A small network was trained on invented records. Each row is its activation on one of them, seen along a few directions.
After each row come some of the record's fields: Fibir, Zurug, Napip, Nover, Saz, Vove.
A field that a record lacks is written none.
Other fields move the rows too, some of them a lot.
In the rows, zero is written as 500.
Random noise pushes rows far along 3 fixed directions. That doesn't count. These rows show it; they differ only by the noise:
[583 603 544 498 640 635 448 674 568 572 514 312 522 567 445]
[517 527 565 409 565 496 548 493 518 533 533 484 503 502 499]
[618 443 493 319 554 351 555 616 535 495 576 431 550 515 514]
[572 507 543 649 413 685 850 617 626 442 307 162 488 466 416]
[559 537 548 513 532 594 626 592 570 511 451 321 505 508 456]

[618 457 332 584 380 490 567 702 529 444 356 274 487 559 476] => Fibir=t1 Zurug=b2 Napip=f3 Nover=w2 Saz=y1 Vove=j2
[389 529 525 584 463 564 308 306 471 531 495 654 510 429 534] => Fibir=t4 Zurug=b2 Napip=f2 Nover=w2 Saz=y2 Vove=j1
[428 630 629 475 589 615 492 356 477 602 533 581 451 510 483] => Fibir=t6 Zurug=b1 Napip=f1 Nover=w3 Saz=y2 Vove=j1
[504 430 469 617 380 547 672 515 508 419 407 410 514 446 472] => Fibir=t2 Zurug=b2 Napip=f1 Nover=w3 Saz=y2 Vove=none
[487 401 483 751 505 718 606 693 544 399 441 336 531 477 383] => Fibir=t1 Zurug=b2 Napip=f1 Nover=w3 Saz=y2 Vove=none
[397 565 620 458 676 595 438 442 437 583 624 640 459 532 464] => Fibir=t2 Zurug=b1 Napip=f1 Nover=w3 Saz=y2 Vove=none
[603 470 536 550 400 528 755 566 634 455 401 253 517 433 459] => Fibir=t2 Zurug=b1 Napip=f1 Nover=w3 Saz=y2 Vove=j3
[542 558 363 438 488 439 421 575 435 533 436 481 435 633 535] => Fibir=t1 Zurug=b2 Napip=f3 Nover=w2 Saz=y1 Vove=j2
[588 455 414 568 478 476 241 633 598 475 507 398 607 465 518] => Fibir=t5 Zurug=b2 Napip=f1 Nover=w2 Saz=y1 Vove=j2
[381 407 506 619 292 505 644 258 509 391 351 594 484 364 544] => Fibir=t2 Zurug=b2 Napip=f2 Nover=w2 Saz=y2 Vove=j3
[511 507 506 536 604 632 517 649 502 519 505 396 491 558 431] => Fibir=t1 Zurug=b1 Napip=f2 Nover=w2 Saz=y2 Vove=none
[545 391 433 422 551 393 482 632 457 452 588 529 542 535 495] => Fibir=t2 Zurug=b2 Napip=f1 Nover=w3 Saz=y2 Vove=none
[601 319 364 351 324 151 641 512 491 375 493 532 529 460 590] => Fibir=t2 Zurug=b2 Napip=f3 Nover=w3 Saz=y1 Vove=j3
[534 497 485 616 337 535 577 465 648 422 307 331 532 417 540] => Fibir=t3 Zurug=b2 Napip=f2 Nover=w1 Saz=y2 Vove=j2
[528 319 427 416 368 240 406 419 536 406 547 615 595 376 592] => Fibir=t5 Zurug=b2 Napip=f1 Nover=w2 Saz=y1 Vove=j2
[536 702 557 354 778 548 263 609 447 689 668 536 453 672 475] => Fibir=t6 Zurug=b1 Napip=f3 Nover=w3 Saz=y2 Vove=j1
[548 420 472 497 566 473 282 610 527 500 619 496 608 461 488] => Fibir=t4 Zurug=b2 Napip=f2 Nover=w2 Saz=y2 Vove=none
[404 519 532 518 560 537 573 465 412 485 532 630 440 554 481] => Fibir=t3 Zurug=b2 Napip=none Nover=w3 Saz=none Vove=none
[674 313 348 455 259 243 600 584 629 354 385 320 597 398 578] => Fibir=t2 Zurug=b2 Napip=f2 Nover=w1 Saz=y2 Vove=j2
[459 387 513 525 485 482 631 510 482 420 521 540 505 458 477] => Fibir=t2 Zurug=b2 Napip=f1 Nover=w3 Saz=y2 Vove=none
[513 574 529 306 452 364 766 372 444 537 447 540 387 560 547] => Fibir=t7 Zurug=b1 Napip=f3 Nover=w3 Saz=y1 Vove=j3
[495 209 463 518 397 345 598 529 541 324 548 544 604 348 508] => Fibir=t5 Zurug=b2 Napip=f2 Nover=w2 Saz=y2 Vove=none
[526 414 464 465 367 370 663 438 536 394 421 503 522 452 557] => Fibir=t7 Zurug=b2 Napip=f1 Nover=w3 Saz=y2 Vove=j3
[572 490 359 448 521 422 395 642 400 533 545 497 483 608 490] => Fibir=t4 Zurug=b2 Napip=f3 Nover=w3 Saz=y2 Vove=j1
[542 257 413 410 377 229 529 484 484 358 579 610 623 384 564] => Fibir=t6 Zurug=b2 Napip=f1 Nover=w3 Saz=y2 Vove=none
[441 359 461 547 329 395 571 345 467 401 469 628 525 382 541] => Fibir=t4 Zurug=b2 Napip=f1 Nover=w3 Saz=y2 Vove=j1
[432 541 535 777 366 750 636 415 547 457 313 384 480 425 446] => Fibir=t6 Zurug=b2 Napip=f1 Nover=w3 Saz=y2 Vove=j1
[518 524 562 325 581 371 288 411 531 591 646 613 541 461 554] => Fibir=t5 Zurug=b1 Napip=f1 Nover=w2 Saz=y1 Vove=j2
[433 505 478 664 349 583 568 381 487 465 373 502 465 443 498] => Fibir=t4 Zurug=b2 Napip=f3 Nover=w3 Saz=y1 Vove=j3
[594 714 505 314 609 454 448 564 514 637 488 410 415 661 540] => Fibir=t3 Zurug=b1 Napip=f3 Nover=w2 Saz=y1 Vove=j2
[476 620 587 463 442 531 628 312 498 576 444 507 440 474 515] => Fibir=t6 Zurug=b1 Napip=f3 Nover=w3 Saz=y1 Vove=j3
[546 532 562 487 433 530 797 498 611 473 360 315 451 490 489] => Fibir=t3 Zurug=b1 Napip=f1 Nover=w2 Saz=y1 Vove=j2
[470 507 538 646 533 649 421 538 578 472 475 449 540 470 465] => Fibir=t3 Zurug=b2 Napip=f1 Nover=w3 Saz=y2 Vove=j3
[476 348 483 557 277 403 592 340 586 388 393 508 551 322 557] => Fibir=t5 Zurug=b2 Napip=f2 Nover=w1 Saz=y2 Vove=j2
[558 438 392 565 382 445 497 561 507 446 442 430 526 484 508] => Fibir=t4 Zurug=b2 Napip=f3 Nover=w3 Saz=y1 Vove=j3
[478 579 454 315 579 352 408 446 366 558 570 699 435 632 571] => Fibir=t7 Zurug=b2 Napip=f3 Nover=w3 Saz=y2 Vove=j1

Here are new rows. What are their fields?
[650 413 415 438 542 389 401 737 607 433 531 361 605 529 518] => Fibir=t3 Zurug=b2 Napip=f2 Nover=w2 Saz=y2 Vove=j3
[408 561 552 699 569 754 498 542 507 487 446 460 480 525 432] => Fibir=t3 Zurug=b2 Napip=f1 Nover=w3 Saz=y2 Vove=none
[496 280 374 620 373 474 593 596 484 346 438 464 552 440 475] => Fibir=t1 Zurug=b2 Napip=f2 Nover=w2 Saz=y2 Vove=none
[636 562 355 537 473 489 273 686 541 543 450 322 535 574 511] => Fibir=t4 Zurug=b2 Napip=f3 Nover=w2 Saz=y1 Vove=j2
[576 493 548 235 609 275 346 475 516 573 702 614 557 492 560] => Fibir=t2 Zurug=b1 Napip=f1 Nover=w3 Saz=y2 Vove=j3
[562 528 452 590 665 604 171 760 536 525 601 410 591 565 457] => Fibir=t2 Zurug=b2 Napip=f1 Nover=w3 Saz=y2 Vove=none
[436 455 462 554 460 510 399 431 457 467 488 596 525 462 528] => Fibir=t2 Zurug=b2 Napip=f2 Nover=w2 Saz=y2 Vove=none
[470 425 370 549 333 436 727 482 377 406 375 523 435 530 514] => Fibir=t2 Zurug=b2 Napip=f3 Nover=w3 Saz=y2 Vove=none
[485 544 564 554 494 594 548 449 515 543 489 463 483 466 462] => Fibir=t4 Zurug=b1 Napip=f1 Nover=w3 Saz=y2 Vove=j1
[538 489 549 431 502 472 819 545 531 463 452 408 440 535 476] => Fibir=t3 Zurug=b1 Napip=f1 Nover=w3 Saz=y2 Vove=j1
[544 594 518 457 713 607 274 669 501 607 605 439 523 600 456] => Fibir=t2 Zurug=b1 Napip=f2 Nover=w2 Saz=y2 Vove=none
[437 478 525 672 370 586 461 371 586 451 396 484 532 372 515] => Fibir=t5 Zurug=b2 Napip=f1 Nover=w2 Saz=y1 Vove=j2
[581 486 497 523 445 516 552 549 572 510 459 347 526 458 477] => Fibir=t4 Zurug=b1 Napip=f2 Nover=w2 Saz=y2 Vove=j1
[530 641 496 795 587 865 516 785 556 526 383 184 462 605 364] => Fibir=t2 Zurug=b2 Napip=f3 Nover=w3 Saz=y2 Vove=none
[396 520 581 506 496 574 723 367 440 511 458 576 397 505 466] => Fibir=t1 Zurug=b1 Napip=f1 Nover=w3 Saz=y2 Vove=j1
[572 372 477 504 316 426 840 507 555 401 383 334 516 403 493] => Fibir=t2 Zurug=b1 Napip=f2 Nover=w2 Saz=y2 Vove=none
[443 448 483 623 561 619 247 539 472 513 578 556 565 459 455] => Fibir=t4 Zurug=b2 Napip=f2 Nover=w2 Saz=y2 Vove=none
[566 301 440 637 486 520 544 750 575 366 528 348 604 437 426] => Fibir=t5 Zurug=b2 Napip=f1 Nover=w3 Saz=y2 Vove=none
